A small network was shown many inputs. Here are its activations along a few directions, one row for each input.
In each table, some parts of the input vary, and every possible input appears once, in random order.
Descriptions start from the smaller parts, as in this example, which fits no table here: one of 5 places around a ring, together with either a single point or one of 11 places along a line or (one of 3 separate values, together with one of 4 places along a line).
Shared parts are said once, and a part with two or three values counts as separate values.
(in the rows, 128 means zero)

Other details of the inputs vary at random and push rows far along two fixed directions, the same in every table; ignore that.

A family of inputs:
row 1: [169 103 123 131 163 134 122 141 142 124 143 119]
row 2: [192 130 126 132 137 135 132 176 146 100 138 136]
row 3: [ 81 163 138 134  82 119 150 100 110 124  94 164]
row 4: [165  75 115 120 176 125  93 146 145 143 168  83]
row 5: [147  85 107 116 157 148 103 142 136 135 157 100]
row 6: [163 175 129 126  77 128 152 171 135  75 106 168]
row 7: [114  89 114 113 150 143 110 118 136 143 150  96]
row 8: [172  86 141 130 191 130 117 136 158 138 171  94]
row 9: [193 136 133 123 136 123 129 164 145  89 146 130]
row 10: [139 145 104 102  80 136 125 155 125  87 116 146]
row 11: [117  76 138 142 210 133 113  84 133 184 155  80]
row 12: [151  90 117 114 155 120 101 139 146 130 158  91]
row 13: [182 120 122 132 142 134 128 162 143 105 136 131]
row 14: [150  86 107 113 159 144 102 140 136 135 154  99]
row 15: [ 97 157 141 126  96 116 142 109 112 116  99 155]
row 16: [ 48 130 126 164 154 117 145  53 123 213 135 125]
row 17: [193 138 131 126 132 131 131 181 141  90 131 138]
row 18: [ 72 166 149 140 101 125 153  94 111 147  99 142]
row 19: [ 81 137 145 141 127 129 140  99 111 156 105 134]
row 20: [173 117 138 135 163 128 123 144 136 128 152 116]
row 21: [ 43 118 151 143 152 119 133  45 110 189 120 110]
row 22: [178 132 122 124 124 130 134 162 148  88 130 137]
row 23: [ 34 110 134 127 135 123 117  60 111 193 124  98]
row 24: [138 185 126 126  67 122 152 147 119  79  93 170]
row 25: [183  94 104 102 152 133  98 160 151 102 159  99]
row 26: [143 192 131 135  68 127 154 158 113  90  93 176]
row 27: [165 177 139 119  79 119 146 171 127  70 110 169]
row 28: [170  82 126 125 188 132 116 130 157 128 159  96]
row 29: [165 174 120 119  80 122 144 158 126  66 103 166]
row 30: [130  80 150 132 206 132 118 108 150 166 159  77]
row 31: [203 112 120 130 161 131 119 165 147 102 148 117]
row 32: [ 50  97 131 130 139 132 117  81 121 183 136  94]
row 33: [ 72 155 143 137 104 127 146  96 100 145  90 152]
row 34: [128 167 110 115  61 123 127 154 108  98 102 162]
row 35: [ 83 169 115 119  59 130 132 125  96 122  90 162]
row 36: [ 40 106 128 128 129 138 122  76 114 181 128 103]
row 37: [176  87 145 132 197 130 113 143 146 141 166  96]
row 38: [190 111 134 133 161 132 123 162 147 117 156 122]
row 39: [ 85 150 118 149 125 112 149  86 134 163 132 141]
row 40: [ 72 120 124 132 110 134 121 109 110 162 122 121]
row 41: [ 79 140 147 133 121 125 142  97 118 144 105 132]
row 42: [194 124 124 122 138 122 120 166 137  87 135 139]
row 43: [114 146 116 117  78 119 125 141 121 109 117 140]
row 44: [ 94 177 134 138  77 118 147 109  97 121  88 171]
row 45: [ 34 107 135 140 132 125 118  71 104 203 125 103]
row 46: [160  96 132 121 176 128 118 130 147 121 146 103]
row 47: [146 170 124 130  75 121 145 151 115  87  99 179]
row 48: [ 76 161 115 126  60 138 136 127  98 126  97 159]
Each input here is: one of 2 separate values, together with either a single point or one of 8 places around a ring or (one of 3 separate values, together with one of 5 places along a line).
The inputs of row 18 and row 26 match in every part but the choice among 2 separate values. If row 21 is changed in the same way as row 18 into row 26, which row does it become? -> row 44
Which other rows does row 30 become when the place on the line of 5 takes its other values? List them by row number. -> row 15, row 27, row 41, row 46
Which other rows does row 8 become when the place on the line of 5 takes its other values? List them by row number. -> row 3, row 6, row 22, row 28
Which other rows does row 1 become when the choice among 3 separate values takes its other values? List them by row number. -> row 11, row 33
Start at row 36 and move only the place on the ring of 8, one step at a time. The first step leads to row 7. Which rows follow, in order? -> row 10, row 25, row 23, row 12, row 43, row 32

A family of inputs:
row 49: [168 102 107 114 142 131 108 159 149 114 159 108]
row 50: [190 149 129 126 120 123 139 167 143  80 128 149]
row 51: [155 124 113 116 115 134 118 161 134 108 137 127]
row 52: [102 123 123 124 126 125 125 107 125 138 126 124]
row 53: [158  83 114 127 177 136 107 135 145 143 162  95]
row 54: [122 133 141 144 141 122 134 116 122 148 127 132]
row 55: [179 115 132 130 163 123 127 144 153 113 150 117]
row 56: [ 76 134 155 145 142 126 145  82 117 167 114 127]
row 57: [167  96 136 136 192 127 122 128 153 138 160  99]
row 58: [118 121 120 131 129 135 124 124 122 140 127 126]
row 59: [116 136 150 140 139 128 142 112 123 140 118 133]
row 60: [169 102 112 111 142 129 106 157 147 109 156 105]
row 61: [107 164 128 117  65 130 136 142 105 100  93 158]
row 62: [118 137 144 145 136 125 136 117 117 148 121 135]
row 63: [167 138 136 132 135 125 138 145 138 104 128 139]
row 64: [129 168 120 119  68 129 139 149 110  87  95 169]
row 65: [ 86 145 149 145 130 126 148  93 117 155 112 136]
row 66: [160 104 111 122 144 132 112 150 144 122 153 111]
row 67: [ 68 124 129 135 129 131 130  84 111 168 116 123]
row 68: [171 100 119 113 146 137 106 162 140 111 149 106]
row 69: [165 153 138 132 113 128 143 160 130  94 115 153]
row 70: [139 104 142 138 180 125 129 110 143 148 148 106]
row 71: [126 169 113 122  61 130 139 156 114  95 103 167]
row 72: [159  84 114 123 179 132 106 129 148 138 161  94]
row 73: [104 133 147 141 140 125 141 105 126 149 123 128]
row 74: [159 124 115 112 114 130 115 161 136  99 137 124]
row 75: [166 156 129 129 111 119 144 150 137  90 122 153]
row 76: [128 172 106 123  62 124 140 149 118  94 104 169]
row 77: [ 58 129 136 128 115 126 129  82 108 160 110 124]
row 78: [ 78 126 157 147 153 128 143  79 117 172 118 121]
row 79: [159 125 109 115 114 131 117 163 137 105 140 127]
row 80: [122 103 124 117 143 127 112 121 134 136 143 102]
row 81: [122  78 119 129 186 130 108 100 143 166 160  85]
row 82: [ 62 121 134 131 121 136 126  96 109 172 120 118]
row 83: [133 178 114 121  58 130 143 154 109  85  90 177]
row 84: [196 132 122 131 140 118 126 166 146  99 146 135]
row 85: [ 84 153 125 131  83 133 137 120 105 136 103 150]
row 86: [105 135 142 145 138 120 136 104 120 157 125 131]
row 87: [107 125 126 125 124 130 126 114 120 134 121 128]
row 88: [128 171 108 124  63 126 140 151 116  94 102 170]
row 89: [159  82 110 123 171 132 104 139 152 139 169  91]
row 90: [ 37 137 158 150 136 122 148  58 112 191 111 125]
row 91: [174 103 113 115 151 129 111 150 145 107 150 113]
row 92: [105 109 128 120 136 129 116 114 126 143 134 107]
row 93: [139 183 138 135  81 125 156 148 116  92  95 175]
row 94: [ 69 145 148 147 131 121 149  78 118 167 114 133]
row 95: [ 70 129 157 147 147 127 143  80 117 176 117 122]
row 96: [127 167 121 115  65 125 136 149 112  85  96 165]
row 97: [110 108 133 123 142 133 118 112 121 143 128 112]
row 98: [172 116 117 110 126 131 112 165 137  94 138 120]
row 99: [102 124 128 121 116 132 120 122 119 138 125 120]
row 100: [164  85 117 114 170 127 103 136 150 123 160  93]
The inputs of row 50 and row 59 match in every part but one. If row 79 is changed in the same way as row 50 into row 59, which row does it become? -> row 82
Describe the family of inputs behind these rows. -> one of 4 places along a line, together with either one of 5 places along a line or one of 8 places around a ring
Which other rows agree with row 75 in the place on the line of 4? List them by row number. -> row 49, row 52, row 55, row 60, row 76, row 80, row 81, row 84, row 89, row 90, row 94, row 100
Which other rows does row 51 become when the place on the ring of 8 takes its other values? List them by row number. -> row 53, row 67, row 71, row 87, row 96, row 98, row 99
Which other rows does row 73 become when the place on the line of 4 takes its other values? List them by row number. -> row 69, row 90, row 95
Which other rows does row 54 become when the place on the line of 5 takes its other values? List them by row number. -> row 56, row 63, row 65, row 95
Start at row 66 and move only the place on the ring of 8, one step at a time. The first step leads to row 79. Which rows follow, in order? -> row 74, row 92, row 77, row 91, row 72, row 88
